B =
.47	-.27	.06	.04	-.37	.21	-.14	.02
.01	-.03	-.08	-.19	.59	-.35	.11	-.16
.07	.19	-.08	.30	-.54	.55	.03	.07
.21	.14	-.13	-.68	-.81	.15	-.02	.31
.03	-.26	.01	.03	.21	-.02	.13	.04
.31	.18	.01	-.21	-.62	.56	.05	.09
.16	.16	-.47	-.27	-.28	-.13	.00	.14
-.12	.20	.16	.53	-.13	.24	-.08	.09
Rows and columns are counted from 0.
row 0 col 0 -> .47
row 1 col 5 -> -.35
row 6 col 7 -> .14
row 7 col 6 -> -.08
row 6 col 2 -> -.47
row 5 col 3 -> -.21
row 2 col 7 -> .07
row 5 col 2 -> .01
row 0 col 1 -> -.27
row 2 col 3 -> .30
row 1 col 0 -> .01
row 5 col 7 -> .09
row 4 col 4 -> .21
row 0 col 4 -> -.37
row 7 col 5 -> .24
row 2 col 2 -> -.08
row 3 col 5 -> .15
row 6 col 4 -> -.28
row 7 col 7 -> .09
row 2 col 1 -> .19
row 3 col 3 -> -.68
row 6 col 0 -> .16
row 5 col 5 -> .56
row 0 col 2 -> .06
row 1 col 3 -> -.19
row 7 col 0 -> -.12
row 1 col 1 -> -.03
row 7 col 3 -> .53
row 6 col 6 -> .00
row 3 col 2 -> -.13
row 4 col 2 -> .01

m =
[[ -1.0 -10.4  -8.9  15.9  11.8   3.7  -4.0   8.2  -6.0  -5.9]
 [-16.1  -8.2   6.9 -10.5  -9.0 -15.2  -3.6  -9.1 -14.0  -0.6]
 [  3.9   6.1  -7.4   5.5  12.4  -0.6   5.6   1.4   9.2 -13.7]
 [  1.8   0.4 -14.5   2.9  10.6  -0.5  -2.2   9.3   1.0 -10.1]
 [ -1.3   7.1   4.0   5.7  12.3  -7.5  14.9 -10.7  11.4 -17.0]
 [ -7.4  -0.8  -5.5  -7.0   3.1 -11.3   1.7  -0.4  -1.9 -10.3]
 [-13.1   3.4   9.9 -11.7  -4.0 -18.6   7.9 -16.3  -1.2  -9.3]
 [  7.5   0.6 -18.2  11.1  14.2   7.8  -5.9  14.6   1.6  -7.5]
 [-14.3   5.0   9.4 -13.4  -2.3 -21.6  10.0 -16.9   0.2 -12.6]
 [-11.2 -11.1  -2.9  -6.6  -5.2  -8.7  -8.6   1.3 -14.6  -0.3]]
Rows and columns are counted from 0.
(0, 0) -> -1.0
(5, 4) -> 3.1
(2, 3) -> 5.5
(7, 9) -> -7.5
(3, 4) -> 10.6
(6, 3) -> -11.7
(2, 1) -> 6.1
(6, 8) -> -1.2
(9, 5) -> -8.7
(9, 2) -> -2.9
(0, 6) -> -4.0
(4, 6) -> 14.9
(7, 2) -> -18.2
(9, 4) -> -5.2
(3, 7) -> 9.3
(9, 7) -> 1.3
(6, 0) -> -13.1
(2, 2) -> -7.4
(3, 3) -> 2.9
(3, 8) -> 1.0
(9, 0) -> -11.2
(1, 9) -> -0.6
(9, 6) -> -8.6
(4, 4) -> 12.3
(5, 3) -> -7.0
(5, 6) -> 1.7
(8, 5) -> -21.6
(9, 8) -> -14.6
(9, 3) -> -6.6
(3, 1) -> 0.4
(3, 5) -> -0.5
(0, 1) -> -10.4
(0, 3) -> 15.9

M =
array([[ 0.14, -0.11,  0.17,  0.12, -0.05, -0.04,  0.02, -0.23, -0.18,
        -0.13,  0.00, -0.18, -0.08],
       [ 0.02, -0.01,  0.11,  0.08, -0.26, -0.01, -0.16, -0.18, -0.09,
         0.00, -0.18, -0.06,  0.04],
       [-0.02, -0.03,  0.02, -0.11, -0.13,  0.01, -0.24, -0.06, -0.03,
        -0.18,  0.04,  0.17, -0.15],
       [-0.12,  0.12,  0.11,  0.10,  0.09, -0.20, -0.19, -0.08,  0.08,
        -0.17, -0.07,  0.12, -0.08],
       [-0.20,  0.08,  0.14,  0.03,  0.06, -0.01,  0.10,  0.11, -0.23,
         0.00, -0.01, -0.05, -0.08],
       [-0.13, -0.04, -0.23, -0.05,  0.04,  0.10, -0.01,  0.01,  0.16,
         0.09,  0.08, -0.21, -0.20]])
Indices start at 0.
row 0 col 0: 0.14
row 0 col 6: 0.02
row 4 col 1: 0.08
row 5 col 3: -0.05
row 2 col 12: -0.15
row 4 col 0: -0.20
row 3 col 8: 0.08
row 2 col 5: 0.01
row 1 col 3: 0.08
row 4 col 7: 0.11
row 2 col 4: -0.13
row 0 col 11: -0.18
row 4 col 4: 0.06
row 1 col 2: 0.11
row 3 col 0: -0.12
row 2 col 8: -0.03
row 5 col 12: -0.20
row 3 col 6: -0.19
row 3 col 2: 0.11
row 4 col 3: 0.03
row 4 col 8: -0.23
row 3 col 10: -0.07
row 0 col 8: -0.18
row 2 col 7: -0.06
row 5 col 5: 0.10
row 5 col 10: 0.08
row 1 col 6: -0.16
row 5 col 9: 0.09
row 1 col 9: 0.00
row 4 col 2: 0.14
row 2 col 0: -0.02
row 0 col 10: 0.00

a = [631 807 365 504 853 220 665 441 495 544 545 780 590 534]
a[0]: 631
a[-1]: 534
a[-6]: 495
a[1]: 807

data =
   4.84   138.26    22.93  -221.42    87.96    37.40   163.05  -194.06   142.04   -49.55    19.02   -51.52
  84.64    28.39   -50.26  -167.18   172.30   166.51    70.90    -7.59   121.72   -33.54  -112.50  -104.03
 -64.72   -62.57    84.04  -104.27   -75.92   142.09  -166.42   129.42   -31.22   133.42  -283.39   109.94
  76.03  -100.36   109.87   216.23  -113.53  -147.59  -130.93    54.12  -295.87    -2.06    30.50   102.23
-192.10   -41.81   -98.12  -284.46    -6.82   122.35   -67.18   -74.62   226.60   -61.21  -162.48   -89.15
  59.96  -186.01  -186.77    52.80   100.63    62.47  -196.86    79.13  -109.95  -115.91  -154.29  -155.10
  26.12  -192.57  -110.08   117.66    18.72    15.48  -171.87    81.50  -161.66  -102.68   -93.60  -116.80
 -10.66  -121.04    -6.26   105.58  -107.85  -138.37  -140.12   -40.10  -182.35   -95.77    -5.14   -16.03
  92.43  -126.53  -144.38    45.33   153.77   170.05  -138.09   168.91  -102.85    40.10  -208.46  -104.81
  20.62   -78.44    98.29   178.26  -146.43  -152.49  -132.36    38.97  -263.93    10.47    13.65    75.57
-192.78  -262.26  -138.52    52.39  -193.50  -131.45  -249.43  -116.46   -51.94  -211.33   -25.96  -153.94
  77.82    67.71    -3.50  -168.20   182.69   162.58    94.55   -27.79   112.57     0.95   -62.31   -85.03
  25.80   129.19    38.57  -167.21    90.29    62.09   136.36  -116.30   109.86    -6.17    -4.15   -22.15
  80.66  -160.81  -225.53   -21.07   166.34   167.96  -122.68    98.61   -28.09   -86.51  -172.12  -208.27
  16.34  -191.71  -153.64    66.11    -4.06    -7.11  -170.60    18.50  -111.68  -129.91  -105.33  -148.25
 100.72    70.93    37.55   -95.59   164.14   182.81    89.25    55.06    36.25   112.29  -143.86    34.08
data[-16,-12] => 4.84
data[12,7] => -116.30
data[0,5] => 37.40
data[10,-3] => -211.33
data[1,-12] => 84.64
data[3,-6] => -130.93
data[1,7] => -7.59
data[:, -7] => [37.40, 166.51, 142.09, -147.59, 122.35, 62.47, 15.48, -138.37, 170.05, -152.49, -131.45, 162.58, 62.09, 167.96, -7.11, 182.81]
data[-5,-3] => 0.95
data[:, -4] => [142.04, 121.72, -31.22, -295.87, 226.60, -109.95, -161.66, -182.35, -102.85, -263.93, -51.94, 112.57, 109.86, -28.09, -111.68, 36.25]
data[-13,4] => -113.53
data[-15,6] => 70.90
data[4,4] => -6.82
data[15,-8] => 164.14
data[:, -9] => [-221.42, -167.18, -104.27, 216.23, -284.46, 52.80, 117.66, 105.58, 45.33, 178.26, 52.39, -168.20, -167.21, -21.07, 66.11, -95.59]
data[-1,6] => 89.25
data[:, 1] => [138.26, 28.39, -62.57, -100.36, -41.81, -186.01, -192.57, -121.04, -126.53, -78.44, -262.26, 67.71, 129.19, -160.81, -191.71, 70.93]
data[-11] => [59.96, -186.01, -186.77, 52.80, 100.63, 62.47, -196.86, 79.13, -109.95, -115.91, -154.29, -155.10]
data[-2,-2] => -105.33
data[-2,11] => -148.25
data[-8,5] => 170.05
data[-6,11] => -153.94
data[-4,-8] => 90.29
data[2,-7] => 142.09
data[-2,-10] => -153.64
data[12,-6] => 136.36
data[-3,6] => -122.68
data[-8,0] => 92.43
data[1] => [84.64, 28.39, -50.26, -167.18, 172.30, 166.51, 70.90, -7.59, 121.72, -33.54, -112.50, -104.03]
data[-8,4] => 153.77
data[5,-2] => -154.29
data[15] => [100.72, 70.93, 37.55, -95.59, 164.14, 182.81, 89.25, 55.06, 36.25, 112.29, -143.86, 34.08]
data[-1,-7] => 182.81
data[5,9] => -115.91
data[-3,-5] => 98.61

W =
[[36 41 37 79 59 65 45 34 30 62]
 [57 37 52 63 66 56 35 53 48 45]
 [31 58 62 34 56 51 28 47 51  4]
 [51 71 57 37 50 61 42 54 48 50]
 [56 77 63 34 56 54 38 53 51 39]]
W[0][0]	36
W[3][6]	42
W[2]	[31, 58, 62, 34, 56, 51, 28, 47, 51, 4]
W[3][1]	71
W[2][9]	4
W[1][5]	56
W[1][6]	35
W[0][6]	45
W[0][9]	62
W[:, 7]	[34, 53, 47, 54, 53]
W[3]	[51, 71, 57, 37, 50, 61, 42, 54, 48, 50]
W[1][7]	53
W[1][8]	48
W[1][2]	52
W[2][7]	47
W[2][0]	31
